Each row below holds a small network's activations on one input, seen along a few directions.
In each table, some parts of the input vary, and every possible input appears once, in random order.
A made-up example of a description, with smaller parts first: one of 4 places along a line, together with either a single point or one of 11 places along a line or (one of 3 separate values, together with one of 8 places around a ring).
Shared parts are said once, and a part with two or three values counts as separate values.
(in the rows, 128 means zero)

Other details of the inputs vary at random and push rows far along two fixed directions, the same in every table; ignore that.

A family of inputs:
r1: [163 137 106  99 180 146 159  75  78 103  91]
r2: [ 40  99 154 127  67 141 137 154 141 113 145]
r3: [ 42  88 144 141  98 131 120 157 154 118 167]
r4: [ 90  95 130 148 118 139 114 149 146 123 147]
r5: [165 117 121 108 159 117 116  89 117 150 121]
r6: [ 89 110 144 135  80 143 127 146 135 112 142]
r7: [113 126 136 107 155 125 162 109  99 114 135]
r8: [157 119 128 130 190 139 161 100  96 102 138]
r9: [216 190 115 133 105  95  99 130 158 168  99]
r10: [150 118 132 130 184 159 173 101  80  78 141]
r11: [ 66  76 150 141 116 147 137 147 131 107 165]
r12: [102 110 129 150  95 144 107 160 150 122 142]
r13: [ 61  87 154 149  79 150 126 172 146 107 167]
r14: [ 78  99 127 137 120 127 112 138 141 126 147]
r15: [ 80 138 140 142  91 118 146 150 135 108 144]
r16: [158 149 119 132 142 137 142 114 106 103 116]
r17: [109 122 129 144 118 126 111 169 160 136 133]
r18: [117 136 108 126  97 103  94 134 157 164 120]
r19: [179 150 138 133 127 100 107 147 161 171 123]
r20: [115 124 116 109 188 144 170  90  72  97 124]
r21: [ 52 116 141 145  83 153 137 178 141  88 144]
r22: [164 143 139 115 149 142 156 106  98 106 117]
r23: [132 144 127 148  87 123  92 185 175 149 124]
r24: [157 161 125 159  89 105  90 178 175 157 127]
r25: [159 124 120 115 142 154 138  88 103 108 114]
r26: [197 159 128 112 154  92 111 112 140 173 111]
r27: [192 146 130 131 153 124 137 118 112 129 125]
r28: [ 85 122 130 125 141 124 162 120 105 100 150]
r29: [197 177 103 122 133  99 117 104 127 153  89]
r30: [117 137 118 123 108 130 120 124 130 139 107]
r31: [201 122 126 105 164 151 126  88 107 137 106]
r32: [145 153 108 123 139 102 125 116 125 141 118]
r33: [ 47  98 126 117 147 150 165 128  97  82 145]
r34: [116 140 155 151  76 117 111 190 172 145 146]
r35: [163 168 116 144 105  74  77 156 181 184 119]
r36: [ 97 142 136 133  95  92 128 155 146 143 146]
r37: [ 90 102 135 115 114 142 152 106 102 104 132]
r38: [115  90 138 103 169 146 144  92 100 116 136]
r39: [ 93 128 128 136 108 110 102 169 167 146 135]
r40: [ 91 124 141 155 115 148 133 173 133 106 148]
r41: [114 126 123 133 118 115  94 143 157 161 126]
r42: [194 149 116 134 103 116  82 136 169 172 111]
r43: [143 112 122 126 162 167 136 112 100 109 121]
r44: [122 127 121 118 108 129 129 108 127 128 117]
r45: [ 74 102 132 138 104 162 138 134 116  85 141]
r46: [137 153 126 137 120 137 129 140 124 119 116]
r47: [107 111 116 109 140 132 137  97 112 123 131]
r48: [133 153 135 130 101 103 137 134 131 134 124]
r49: [120 111 139 121 179 128 165 104  89  99 149]
r50: [112 132 124 121 157 148 167 105  83  92 117]
r51: [176 143 112 115 146 149 123  97 108 129  95]
r52: [135 140 128 149 130 118 111 159 152 148 129]
r53: [189 147 117 116 185 108 134  88 110 138 120]
r54: [120 107 126  93 151 137 145  87 100 127 123]
r55: [ 94 105 149 122  98 158 137 133 124 105 135]
r56: [113 107 110 101 183 154 158  76  74 105 119]
r57: [230 157 104 127 187 111 117  95 120 153 101]
r58: [142 128 140 137  77 104  74 169 197 191 128]
r59: [ 94  87 136 136 138 150 137 128 127 108 153]
r60: [ 81  94 135 143 132 150 126 149 134 119 145]
r61: [166 150 110 110  97  85  86 119 161 193 106]
r62: [118 152 146 148  72 111 122 170 154 130 139]
r63: [111  94 146 133 185 151 183 111  79  77 159]
r64: [199 160 109 117 181 106 112 100 121 162 100]
r65: [157 160 106 129  76  97  81 134 169 178  95]
r66: [170 157 131 109 137 115 145 103 111 136 104]
Description of these inputs: one of 6 places around a ring, together with one of 11 places along a line.
Changing only the place on the line of 11 turns r2 into r48. The same change can be made to r55. Which row results? -> r62
Changing only the place on the line of 11 turns r28 into r18. The same change can be made to r8. Which row results? -> r4
Change only the place on the line of 11 in r38. List by row number the other rows that result. -> r3, r5, r14, r26, r35, r39, r41, r49, r53, r64
Change only the place on the line of 11 in r23. List by row number the other rows that result. -> r10, r12, r13, r24, r27, r31, r34, r40, r42, r43

A family of inputs:
r67: [130 138 124 118  64 107  84 142 180 175 112]
r68: [186 127 126 116 177 160 163  82  73 100 112]
r69: [164 152 114 104  92  93  88 115 165 180  98]
r70: [132 136 123 135 121 143 117 138 133 125 118]
r71: [220 181 103 115 162 106 128  89 106 153  82]
r72: [171 173 127 133 100  92 114 143 151 169 113]
r73: [ 83 127 156 150  73 105 113 185 171 135 163]
r74: [117 118 128 133 150 158 165 109  88  77 132]
r75: [ 84 109 147 144 112 152 160 143 113  84 157]
r76: [ 94  94 133 106 124 162 140 106 108 106 123]
r77: [231 141  89  95 190 104 105  48 107 175  89]
r78: [158 131 109 128 109 102  78 122 165 185 117]
r79: [ 68  83 162 139 135 169 163 145 103  75 167]
r80: [127 148 131 154  77 124 104 170 159 140 119]
r81: [ 77 136 134 155  65 123 101 186 176 132 144]
r82: [129 146 122 107  88  96 100 128 159 177 106]
r83: [128 103 133 127 177 152 156 106 102  95 138]
r84: [159 151 113 127 124 101 100 141 156 156 120]
r85: [ 32 105 140 144 110 148 152 157 121  74 163]
r86: [ 96 112 130 131 159 156 179 105  74  61 139]
r87: [164 163 113 124 128  94 101 143 154 174 111]
r88: [112 144 139 146  78 107 122 164 155 132 143]
r89: [137 134 116 109 189 146 165  85  73  96 115]
r90: [170 133 121 122 173 119 135 102 118 128 119]
r91: [ 77  93 149 146 129 156 143 155 129  98 151]
r92: [111 139 152 154  57 102  90 194 194 161 153]
r93: [110 100 118 109 173 133 146  85  90 126 130]
r94: [138 120 129 117 192 134 163  97  92 110 126]
r95: [ 49  97 145 150  93 149 124 188 150 107 160]
r96: [ 76  69 130 124 155 168 146 103  91  97 146]
r97: [152 130 116 124 150 132 124 123 127 128 125]
r98: [214 162 124 108 170 104 127  94 114 161 105]
Changing only one part turns r71 into r86. The same change can be made to r94. Which row results? -> r90
What do these inputs look like to the network? -> one of 4 places along a line, together with either one of 2 separate values or one of 6 places around a ring
Change only the choice among 2 separate values in r96. List by row number the other rows that result. -> r76
A walk changes only the place on the line of 4. It starts at r95 and steps to r97. List the rest of the walk in order. -> r84, r87
